A small network was shown many inputs. Here are its activations along a few directions, one row for each input.
Each table varies a few parts of the input and shows all the possible inputs, shuffled.
Descriptions start from the smaller parts, as in this example, which fits no table here: one of 4 places along a line, together with either a single point or one of 9 places along a line or (one of 2 separate values, together with one of 5 places around a ring).
Shared parts are said once, and a part with two or three values counts as separate values.
(in the rows, 128 means zero)

Other details of the inputs shift rows strongly along two fixed directions, in all tables alike. That doesn't count.

Table:
R1: [57, 92, 86, 148, 68, 135, 98, 178, 110, 183, 128, 187, 150]
R2: [138, 78, 140, 180, 139, 163, 215, 161, 82, 153, 169, 122, 125]
R3: [154, 151, 136, 117, 93, 90, 32, 83, 152, 81, 89, 151, 106]
R4: [169, 169, 201, 76, 181, 159, 227, 81, 170, 125, 133, 55, 131]
R5: [161, 149, 119, 99, 178, 119, 107, 108, 139, 94, 96, 112, 99]
R6: [93, 112, 144, 155, 131, 195, 174, 170, 51, 186, 186, 164, 138]
R7: [81, 51, 159, 146, 141, 197, 201, 170, 80, 209, 168, 141, 153]
R8: [74, 135, 44, 174, 82, 86, 30, 116, 124, 120, 117, 116, 145]
R9: [101, 105, 86, 148, 86, 141, 95, 192, 83, 113, 123, 151, 150]
R10: [155, 145, 99, 109, 164, 106, 87, 137, 133, 102, 100, 123, 116]
R11: [87, 91, 168, 144, 113, 203, 188, 176, 96, 195, 159, 127, 158]
R12: [182, 177, 196, 79, 182, 157, 218, 93, 177, 132, 145, 51, 139]
R13: [82, 106, 98, 177, 110, 151, 118, 115, 98, 143, 169, 93, 132]
R14: [123, 114, 139, 143, 142, 192, 173, 203, 74, 141, 172, 113, 147]
R15: [158, 183, 115, 138, 110, 67, 81, 103, 172, 62, 71, 117, 124]
R16: [111, 101, 68, 192, 103, 105, 106, 191, 100, 132, 127, 164, 173]
R17: [96, 101, 151, 157, 129, 200, 181, 162, 55, 179, 192, 167, 129]
R18: [160, 188, 98, 87, 152, 83, 54, 109, 175, 68, 93, 126, 94]
R19: [104, 100, 142, 163, 88, 170, 128, 169, 62, 157, 154, 160, 147]
R20: [120, 132, 154, 104, 104, 118, 92, 105, 169, 123, 91, 126, 126]
R21: [107, 90, 92, 186, 49, 99, 112, 178, 99, 108, 129, 160, 144]
R22: [67, 99, 74, 150, 60, 123, 87, 197, 114, 191, 136, 184, 152]
R23: [156, 161, 141, 141, 119, 99, 130, 109, 153, 78, 99, 109, 115]
R24: [98, 93, 61, 132, 75, 95, 56, 162, 105, 91, 123, 182, 114]
R25: [173, 157, 192, 128, 184, 148, 218, 88, 149, 106, 160, 89, 80]
R26: [158, 101, 179, 91, 182, 147, 232, 89, 141, 145, 154, 82, 123]
R27: [153, 180, 153, 120, 130, 115, 83, 121, 129, 124, 113, 123, 123]
R28: [145, 143, 142, 117, 128, 127, 93, 88, 135, 112, 134, 158, 93]
R29: [123, 131, 126, 182, 115, 139, 158, 183, 104, 124, 150, 126, 167]
R30: [167, 139, 195, 118, 201, 180, 181, 91, 103, 152, 148, 107, 98]
R31: [163, 147, 116, 91, 155, 95, 137, 97, 176, 128, 104, 104, 149]
R32: [72, 127, 63, 182, 97, 112, 68, 146, 103, 147, 151, 108, 158]
R33: [144, 142, 107, 77, 103, 53, 99, 67, 195, 85, 95, 129, 115]
R34: [167, 122, 168, 121, 168, 150, 132, 88, 119, 132, 138, 130, 99]
R35: [170, 173, 189, 126, 196, 150, 216, 87, 152, 105, 150, 87, 88]
R36: [150, 177, 124, 142, 152, 95, 118, 119, 165, 92, 125, 126, 130]
R37: [126, 145, 119, 94, 134, 73, 55, 84, 185, 126, 57, 136, 117]
R38: [185, 162, 180, 136, 215, 158, 215, 97, 143, 122, 133, 76, 109]
R39: [168, 171, 184, 68, 197, 157, 232, 69, 175, 133, 148, 71, 118]
R40: [158, 180, 116, 109, 145, 57, 33, 96, 146, 112, 76, 138, 108]
R41: [136, 114, 106, 96, 127, 83, 129, 95, 158, 117, 94, 122, 139]
R42: [146, 143, 125, 110, 121, 120, 93, 126, 132, 76, 103, 119, 106]
R43: [93, 101, 141, 144, 91, 165, 140, 193, 108, 191, 150, 135, 162]
R44: [73, 126, 49, 174, 77, 91, 36, 110, 122, 116, 120, 118, 139]
R45: [157, 153, 165, 117, 182, 146, 136, 99, 109, 146, 123, 120, 108]
R46: [113, 86, 77, 188, 93, 110, 127, 172, 95, 130, 123, 161, 148]
R47: [169, 140, 174, 98, 158, 152, 147, 110, 133, 83, 133, 89, 88]
R48: [150, 178, 98, 86, 148, 87, 60, 97, 166, 65, 84, 130, 88]
R49: [145, 172, 123, 139, 144, 99, 127, 105, 160, 89, 113, 127, 118]
R50: [144, 124, 148, 88, 104, 93, 139, 93, 168, 98, 113, 104, 137]
R51: [120, 154, 120, 90, 110, 87, 58, 77, 199, 111, 76, 150, 101]
R52: [127, 127, 161, 111, 167, 142, 152, 135, 136, 185, 129, 110, 127]
R53: [91, 109, 106, 167, 67, 139, 83, 180, 67, 151, 130, 176, 160]
R54: [110, 99, 148, 113, 137, 170, 236, 138, 112, 163, 178, 119, 148]
R55: [109, 97, 136, 133, 152, 196, 196, 178, 70, 142, 184, 136, 115]
R56: [114, 86, 110, 123, 131, 142, 188, 146, 109, 165, 140, 128, 173]
R57: [95, 126, 119, 153, 114, 149, 123, 183, 70, 177, 174, 170, 142]
R58: [78, 74, 100, 140, 35, 98, 43, 153, 137, 132, 102, 179, 154]
R59: [170, 125, 128, 101, 165, 113, 108, 96, 139, 87, 106, 113, 84]
R60: [143, 149, 96, 98, 115, 102, 131, 120, 172, 133, 130, 128, 151]
R61: [121, 75, 132, 143, 164, 194, 196, 179, 59, 153, 168, 127, 126]
R62: [131, 132, 129, 94, 96, 89, 126, 104, 164, 101, 99, 112, 148]
R63: [120, 126, 148, 101, 124, 125, 109, 89, 179, 129, 119, 144, 101]
R64: [80, 57, 85, 140, 70, 87, 50, 140, 133, 143, 98, 186, 148]
Each input here is: one of 4 places along a line, together with either a single point or (one of 3 separate values, together with one of 5 places around a ring).
- The inputs of R43 and R20 match in every part but the place on the line of 4. If R32 is changed in the same way as R43 into R20, which row does it become? => R44
- Start at R24 and move only the place on the ring of 5, one step at a time. The first step leads to R28. Which rows follow, in order? => R63, R33, R25

Table:
R65: [101, 117, 33, 139, 84, 72, 56, 179, 109, 91, 102, 154, 159]
R66: [87, 83, 112, 160, 101, 148, 184, 196, 94, 183, 149, 160, 202]
R67: [92, 111, 82, 127, 62, 83, 99, 183, 133, 132, 114, 158, 190]
R68: [134, 166, 129, 148, 129, 131, 103, 123, 133, 87, 134, 128, 100]
R69: [138, 166, 129, 143, 125, 126, 97, 110, 119, 93, 141, 124, 111]
R70: [151, 174, 129, 142, 158, 123, 128, 127, 115, 128, 130, 131, 101]
R71: [104, 97, 120, 144, 66, 123, 155, 162, 117, 153, 148, 125, 177]
R72: [127, 129, 195, 110, 168, 210, 171, 115, 90, 160, 162, 95, 116]
R73: [113, 89, 147, 117, 161, 184, 209, 146, 116, 200, 185, 138, 145]
R74: [161, 177, 143, 146, 153, 100, 90, 80, 137, 95, 124, 124, 97]
R75: [114, 108, 144, 95, 147, 174, 189, 139, 129, 170, 175, 128, 142]
R76: [113, 111, 42, 150, 75, 72, 44, 154, 138, 71, 95, 138, 134]
R77: [132, 132, 100, 133, 77, 71, 92, 98, 170, 118, 80, 134, 161]
R78: [127, 137, 121, 116, 85, 80, 108, 122, 182, 104, 93, 113, 138]
R79: [130, 140, 197, 110, 171, 197, 156, 120, 121, 144, 141, 100, 101]
R80: [117, 98, 56, 171, 91, 88, 79, 141, 101, 106, 113, 144, 154]
R81: [152, 179, 129, 149, 145, 89, 74, 93, 156, 84, 106, 132, 87]
R82: [175, 176, 175, 92, 188, 134, 103, 90, 158, 147, 105, 107, 88]
R83: [131, 135, 174, 115, 164, 205, 162, 154, 97, 175, 157, 117, 123]
R84: [149, 149, 190, 110, 182, 141, 115, 92, 148, 136, 113, 105, 90]
R85: [120, 110, 164, 105, 155, 156, 193, 85, 133, 167, 155, 111, 124]
R86: [137, 122, 203, 127, 189, 194, 176, 109, 92, 177, 162, 98, 113]
R87: [137, 75, 143, 122, 106, 159, 169, 175, 84, 117, 143, 175, 127]
R88: [175, 115, 150, 99, 136, 103, 131, 115, 131, 91, 100, 161, 100]
R89: [134, 152, 153, 75, 142, 111, 130, 65, 194, 109, 104, 104, 90]
R90: [132, 174, 102, 139, 119, 119, 90, 142, 118, 103, 123, 145, 114]
R91: [121, 105, 70, 151, 91, 106, 96, 148, 103, 100, 133, 122, 148]
R92: [93, 64, 80, 194, 115, 152, 159, 196, 70, 141, 156, 140, 155]
R93: [126, 129, 108, 137, 89, 77, 103, 114, 183, 113, 79, 135, 147]
R94: [141, 152, 157, 68, 144, 119, 140, 52, 176, 122, 121, 92, 103]
R95: [144, 149, 154, 83, 162, 100, 127, 52, 202, 119, 96, 106, 88]
R96: [87, 76, 67, 178, 118, 150, 168, 217, 45, 162, 159, 155, 171]
- Describe the family of inputs behind these rows. => one of 2 separate values, together with either a single point or (one of 3 separate values, together with one of 5 places around a ring)
- The inputs of R86 and R72 match in every part but the choice among 2 separate values. If R88 is changed in the same way as R86 into R72, which row does it become? => R87
- Start at R74 and move only the place on the ring of 5, one step at a time. The first step leads to R86. Which rows follow, in order? => R85, R77, R80
- Which other rows does R83 become when the choice among 3 separate values takes its other values? List them by row number. => R72, R79

Table:
R97: [87, 92, 106, 152, 75, 123, 119, 158, 116, 154, 136, 151, 160]
R98: [166, 164, 149, 91, 163, 110, 151, 85, 176, 98, 110, 92, 116]
R99: [151, 134, 146, 114, 152, 127, 141, 101, 137, 111, 126, 118, 104]
R100: [119, 101, 104, 138, 115, 123, 120, 143, 110, 123, 129, 151, 129]
R101: [117, 97, 100, 138, 115, 125, 120, 148, 110, 128, 129, 151, 131]
R102: [93, 99, 115, 145, 89, 139, 101, 154, 103, 146, 138, 158, 141]
R103: [88, 93, 103, 146, 93, 127, 130, 157, 112, 164, 137, 150, 162]
R104: [157, 135, 188, 112, 182, 182, 243, 118, 129, 143, 169, 78, 125]
R105: [149, 179, 127, 132, 144, 103, 92, 93, 157, 88, 106, 106, 102]
R106: [147, 146, 107, 102, 126, 82, 101, 104, 173, 95, 92, 119, 131]
R107: [126, 121, 121, 132, 118, 127, 116, 152, 112, 131, 126, 153, 132]
R108: [145, 138, 120, 117, 119, 88, 85, 96, 153, 87, 92, 131, 106]
R109: [154, 179, 116, 125, 146, 90, 76, 91, 155, 89, 101, 106, 108]
R110: [88, 93, 102, 143, 98, 129, 131, 158, 113, 168, 134, 146, 163]
R111: [144, 133, 164, 128, 147, 161, 163, 136, 113, 131, 140, 124, 121]
R112: [112, 104, 102, 141, 85, 112, 127, 154, 123, 121, 125, 139, 151]
R113: [156, 174, 124, 126, 157, 106, 94, 97, 149, 98, 109, 99, 109]
R114: [132, 154, 106, 146, 125, 108, 91, 121, 130, 106, 119, 124, 121]
R115: [137, 129, 198, 117, 179, 193, 237, 112, 127, 174, 177, 84, 128]
R116: [113, 113, 151, 127, 143, 172, 159, 139, 103, 164, 156, 126, 127]
R117: [135, 133, 127, 127, 120, 122, 111, 138, 122, 121, 119, 147, 125]
R118: [149, 147, 134, 111, 143, 115, 107, 124, 142, 115, 109, 135, 114]
R119: [112, 113, 148, 123, 143, 170, 154, 141, 105, 168, 151, 126, 126]
R120: [95, 102, 112, 139, 95, 138, 104, 151, 103, 151, 140, 157, 139]
- Describe the family of inputs behind these rows. => one of 4 places along a line, together with either a single point or one of 5 places around a ring
- The inputs of R117 and R111 match in every part but the place on the line of 4. If R114 is changed in the same way as R117 into R111, which row does it become? => R105
- Start at R119 and move only the place on the line of 4, one step at a time. The first step leads to R116. Which rows follow, in order? => R120, R102
- Which other rows does R107 become when the place on the ring of 5 takes its other values? List them by row number. => R98, R100, R103, R116
